These are the activations of a small neural network, seen along a few directions. Each row is one input.
Each table varies a few parts of the input and shows all the possible inputs, shuffled.
A made-up example of a description, with smaller parts first: ring(8) and (point or line(11) or (values(2) and line(6))).
Shared parts are said once, and a part with two or three values counts as separate values.
In the rows, 128 means zero.

Other details of the inputs vary at random and push rows far along two fixed directions, the same in every table; ignore that.

A family of inputs:
x1: [118 152 111 105 134 121 132 134 114 131 147 135 121  95]
x2: [145  50 163 166  84 136  94 109 155 185  25 123 120 191]
x3: [ 74 149 115 156 125 123  92 125 166  77 127 119 163 116]
x4: [177 142 152  92 118 138 163 132  88 143 160 130 105 144]
x5: [ 74 133 114 134 139 115  94 108 141 112 116 108 144 106]
x6: [ 61 125 133 146 145 110  99 102 147 109 128 109 132 121]
x7: [160  34 168 156  70 135 126 100 143 194  70 137  87 184]
x8: [ 95 141 120 156 158 137 116 124 137  94 136 119 152 134]
x9: [190 124 123 129 153 141 167 144  93 137 154 151 118 127]
x10: [ 98 130 147 132 135 123 101 110 128 112 131  83 149 121]
x11: [113 143 117 106 126 119 135 128 121 122 142 136 123 123]
x12: [101 151 147 125 141 125 111 116 118 109 141  91 138 132]
x13: [ 50 117 127 149 146 108  87  98 153 101 127  99 145 103]
x14: [152 118 132 114 127 127 154 127 109 158 147 145  92 108]
x15: [ 61 139 125 128 127 118  93 119 164  95 110 117 163 128]
x16: [153 140 109 110 154 126 145 135 120 126 135 129 129 112]
x17: [148 150 143 102 127 132 140 131 100 135 161 111 123 110]
x18: [199 145 118 117 146 146 181 155  89 146 175 164 117 115]
x19: [161 145 122 100 130 129 147 144 111 147 131 149 121 110]
x20: [130 153 119 106 119 118 147 145 123 124 133 143 131 117]
x21: [ 93 136 123 159 146 129  91 128 151  90 115 120 145 135]
x22: [140 146 107 110 124 123 154 148 129 127 143 136 130 122]
x23: [136 150 121 110 149 121 137 132 118 124 125 135 132 107]
x24: [ 91 131 110 132 131 131  98 127 160 120 115 108 154 112]
x25: [204 150 145  85 111 133 190 150  72 152 172 136  93 130]
x26: [140 141 119 139 126 136 154 143 122 116 155 144 140 129]
x27: [201 142 113  99 150 129 180 151  96 153 142 152  97 140]
x28: [198 131 122 122 148 134 154 149 100 129 145 157 106 121]
x29: [133 159 111 129 148 133 122 146 130 103 157 140 137 100]
x30: [ 60 131 128 139 118 116 112 112 152 107 135 114 130 106]
x31: [ 78 140 118 132 140 116 102 115 134 116 117 114 137 124]
x32: [184  20 171 184  65 159 118 111 151 193  49 142 115 214]
x33: [ 81 132 124 150 131 130  88 124 165  82 122 124 156 134]
x34: [124 153 111 104 119 117 150 141 111 128 149 139 116 108]
x35: [156  38 152 158  71 144 106 115 167 186  42 123 117 198]
Each input here is: ring(5) and (point or line(6)).
Changing only the ring(5) part turns x5 into x1. The same change can be made to x28. Which row results? -> x29
List by row number the other rows that have the ring(5) part in common with x20. -> x3, x22, x25, x26, x30, x34
Start at x8 and move only the line(6) part, one step at a time. The first step leads to x21. Which rows follow, in order? -> x27, x2, x31, x6
Start at x12 and move only the ring(5) part, one step at a time. The first step leads to x4. Which rows follow, in order? -> x25, x17, x10
